Each row below holds a small network's activations on one input, seen along a few directions.
In each table, some parts of the input vary, and every possible input appears once, in random order.
Descriptions start from the smaller parts, as in this example, which fits no table here: ring(8) and (point or ring(11) or (values(3) and line(4))).
Shared parts are said once, and a part with two or three values counts as separate values.
In the rows, 128 means zero.

Other details of the inputs vary at random and push rows far along two fixed directions, the same in every table; ignore that.

Rows:
R1: [130  97 123 164  99  68 134 164 137  97 149]
R2: [115 109 192  95 156 130 115 166 156 186 162]
R3: [ 99 130 183 103 142 113  56 141 173 154 184]
R4: [133 125 119  83 171 181 141 105 109 126  60]
R5: [135 162 109 120 148 148 155 122 103 111 138]
R6: [132 139 162 111 176 196 147  80 126 177  74]
R7: [162 144 115  87 118 174 120 138 139 118  55]
R8: [104 153 184 124 147 134  99 146 127 139 177]
R9: [160 147  95  66 157 182 133 126 121 148  85]
R10: [149 144  53 147 104  92 151 123  65  75 172]
R11: [126  83  64 153 129  60 179 128  80  85 139]
R12: [114 137 181 175  83  84  68 138 185 158 160]
R13: [129 151 193 115 190 186 113 113 161 201 129]
R14: [147 115  40 116 116 103 149 100  81  85  97]
R15: [126  99 142 155  74  45 110 172 149 111 169]
R16: [137 165 130 124  90 141 134 141 120 103 103]
R17: [116 136 149 172  84  80  98 149 126  72 174]
R18: [136 146 161  92 148 193 113 135 175 128  63]
R19: [ 99 164 177 127 135 117 101 140 144 138 187]
R20: [138 154 160  79 124 187 103 143 173 147  54]
R21: [111  97 121 185  91  30 128 159 153  84 182]
R22: [111 144 195 101 132 158 113 122 105 143 129]
R23: [156 138 125  92 123 173 114 135 141 113  67]
R24: [135 147  78 125 133 136 180  95  70  86 106]
R25: [118 155 221 115  98 146  80 156 152 136 138]
R26: [177 121  55 188  73  83 134 112 110  89 124]
R27: [133 147  87  94 138 135 124 127 137 141 119]
R28: [ 63  60 209 143 108 174  97 176 194 164 183]
R29: [159 153  81 133 160 154 159  97 112 159 113]
R30: [117 126 101  99 133 134 132 104 120 129  88]
R31: [166 109  35 123 126  90 188 147  82 116 130]
R32: [ 85  87 115 164 115  15 140 135 128 104 193]
R33: [143  93  41 179  97 210 161 108 108 117 107]
R34: [ 96 122 180 145 112  84  52 153 180 102 164]
R35: [108 159 197 135 106 132 102 144 160 116 145]
R36: [136 161 181 111 132 193 132 137 141 119  89]
R37: [ 93 132 183 113 157 111  59 144 174 147 180]
R38: [117 117  70 150  85 220 161 129  89  69 124]
R39: [139 123 120  71 155 184 137 101 109 135  62]
R40: [145 133  43 155  90  76 135 123 132  54 115]
R41: [165 105  82  73 153 174 207 124  75 146  43]
R42: [ 94 108 191 170 145  93  83 106 138 151 173]
R43: [143 131 126 127 176 184 162  78 107 150  73]
R44: [ 95  76 147 145 112  41 123 139 125 123 189]
R45: [ 94 138 149 123 137  84  78 132 180 133 190]
R46: [111 119 174 105 176 130 140 156 160 168 153]
R47: [106 167 170 111 128 131 106 143 130 154 171]
R48: [119 116 197  87 184 164 128 167 154 191 127]
R49: [132 125  70 150  99  87 154 100  55  64 149]
R50: [127 145 223 138 138 177  90 127 198 177 103]
R51: [137 130  28 141 133  79 142 112 119  73 155]
R52: [151 109  54 153  74  60 172 157 117  90 118]
R53: [141  99 129 142  90  84 136 161 137 111 137]
R54: [117 126 103 105 147 137 139  97 126 116  92]
R55: [102  91 106 137 110  53 151 138 116 125 154]
R56: [180 152  96 136 123 180 161 103 135 140  47]
R57: [107 151 166 133 112  99  90 149 123 132 200]
R58: [ 81  76  85 168  79 143  92 141 158  76 168]
R59: [169 129  92 104 129 166 197 144 126 124  47]
R60: [116 137 201 134 172 146  81 126 156 195 163]
R61: [159 150 155  98 170 198 121 118 126 207 103]
R62: [107 113  96 192 103  39 109  93 107 121 178]
R63: [129 122 119 170 124  74  90 120 126 148 202]
R64: [142 111  35 138 118  57 179 150 100 117 157]
R65: [122 148 167  95 168 203 157 104 103 135  87]
R66: [178 132  87 106 154 193 172  79  72 157  45]
R67: [108 108  90 162 123  21 141 155 136 114 211]
R68: [ 90 150 210 102 134 152 106 122 125 160 134]
R69: [197 147  90 124 109 183 152 113 117 142  39]
R70: [120 150 167 131 148 133  94 123 153 203 159]
R71: [148 124 124 181 106 104 107 124 141 117 126]
R72: [117 121 103 108 156 142 143  96 123 110  92]
R73: [110 129 131 146 128 108 133 114  84  91 150]
R74: [162 114  73 144 135 139 161  77  72 124  96]
R75: [124 152 233 104 114 180  84 151 157 144 117]
R76: [133 103  90 110 162 137 200 117  98 116  89]
Each input here is: values(4) and (point or (values(3) and ring(6))).
Changing only the values(4) part turns R49 into R39. The same change can be made to R68. Which row results? -> R30
Changing only the values(4) part turns R33 into R58. The same change can be made to R56. Which row results? -> R40
Change only the values(3) part in R70. List by row number the other rows that result. -> R12, R62
Change only the values(3) part in R46. List by row number the other rows that result. -> R21, R76
Change only the ring(6) part in R44. List by row number the other rows that result. -> R11, R32, R41, R55, R76

Rows:
R77: [119 105  84 141 126  84 133 132 119 100 155]
R78: [124 131  83 150 114 122 132 115 110 102 148]
R79: [148 125  99 121 124 147 147 134 140 119  80]
R80: [139 137 137 101 145 180 160 118  99 135  78]
R81: [126 124 122 143 133  65 117 123 134 137 163]
R82: [118 124 150 111 141 166 137 117 122 137  98]
R83: [130 132 104 114 146 161 139 113 111 118 105]
R84: [114 106 121 149 109  67 141 142 112 108 160]
R85: [113 122 111 133 118  75 122 140 132 110 171]
R86: [128 115  72 145 115 104 143 131 118 109 152]
R87: [ 88 119 210 107 149 109  85 151 171 156 173]
R88: [162 140 118 107 161 168 159 118 116 168  87]
R89: [113 140 202 126 118 152  83 137 155 153 146]
R90: [130 104  96 151 112  90 161 133 102 104 144]
R91: [145 141  94 145 131  96 136 106 100 122 135]
R92: [115 123 183 128 153 129  99 128 166 187 146]
R93: [148 147 113 134 114 138 136 126 121 105  99]
R94: [146 139  91 103 138 145 164 135 106 127 103]
R95: [149 132 121 127 119 146 145 142 140 127 102]
R96: [102 122 191 127 150 103  84 131 171 179 160]
R97: [123 115 153  99 142 140 148 136 129 142 106]
R98: [100 137 196 118 145 134  91 136 143 144 157]
R99: [ 86 131 210 116 143 121  77 134 159 145 172]
R100: [120 122 108 118 132 123 132 135 132 127 134]
R101: [142 142 128 106 154 191 151 117 106 135  94]
R102: [141 105 101 121 134 154 172 125 108 129  94]
R103: [126 122  86 151 124 121 134 113 107 100 144]
R104: [ 89 103 199 116 136 122 106 145 161 159 144]
R105: [103 146 190 120 136 154  98 133 146 154 156]
R106: [140 108  79 152  97 103 132 135 124 107 137]
R107: [130 125 114 149 128  61 122 127 122 135 164]
R108: [135 133  99 155  93  88 118 127 108  89 147]
R109: [155 140 129 105 133 165 150 144 137 136  71]
R110: [127 119 111 148  94  69 114 148 129 106 157]
R111: [134 143 138 128 117 132 119 125 141 112 110]
R112: [107 132 185 111 140 144 109 151 157 165 154]
R113: [130 105  79 145 126 104 144 129 116 107 148]
R114: [139 128  91 165  99 119 128 119 126  93 126]
R115: [ 86 125 220 118 134 125  91 133 154 150 155]
R116: [132 126 133 117 140 186 153 112 110 138  88]
R117: [148 129 122  97 158 183 164 133 114 143  90]
R118: [145 117  82 152  95  92 139 139 115 103 145]
R119: [156 151 130 117 128 190 145 122 125 130  79]
R120: [158 151 121 112 157 178 150 103 107 157  87]
R121: [137 112  89 164  99  96 132 137 140 101 136]
R122: [147 138 106 133 146 152 138  99 112 147 107]
R123: [118 116 111 141 125  75 129 142 118 107 167]
R124: [127 123  93 154  96  99 112 120 120  92 140]
R125: [105 128 215 116 127 122  82 157 192 155 138]
R126: [135 146 112  97 148 191 145 113 115 133  86]
R127: [117 128 125 155  91  73  95 128 131  93 168]
R128: [134 108  76 144  99  88 128 136 125 100 134]
R129: [106 130 196 133 118 152  75 134 163 152 145]
R130: [139 156 128  98 145 179 145 122 108 135  97]
R131: [146 143 120 109 159 167 137  99 119 156  87]
R132: [117 114 125 144  97  63 103 146 144 108 166]
R133: [126 121 105 155 112 111 150 117  96 102 139]
R134: [140 144 128 120 148 128 126 103 119 145 119]
R135: [126 146 126 109 137 147 131 119 120 122 124]
R136: [149 143 119 111 132 189 140 117 134 124  62]
Changing only one part turns R81 into R107. The same change can be made to R132. Which row results? -> R110
Changing only one part turns R102 into R97. The same change can be made to R103. Which row results? -> R99
What is each input in this table made of? -> values(2) and ring(5) and (point or line(5))
Change only the values(2) part in R117. List by row number the other rows that result. -> R101
List by row number the other rows that have the ring(5) part and the values(2) part in common with R90. -> R88, R95, R112, R117, R118
Change only the values(2) part in R107. List by row number the other rows that result. -> R91
Change only the ring(5) part in R100. List by row number the other rows that result. -> R85, R86, R94, R112
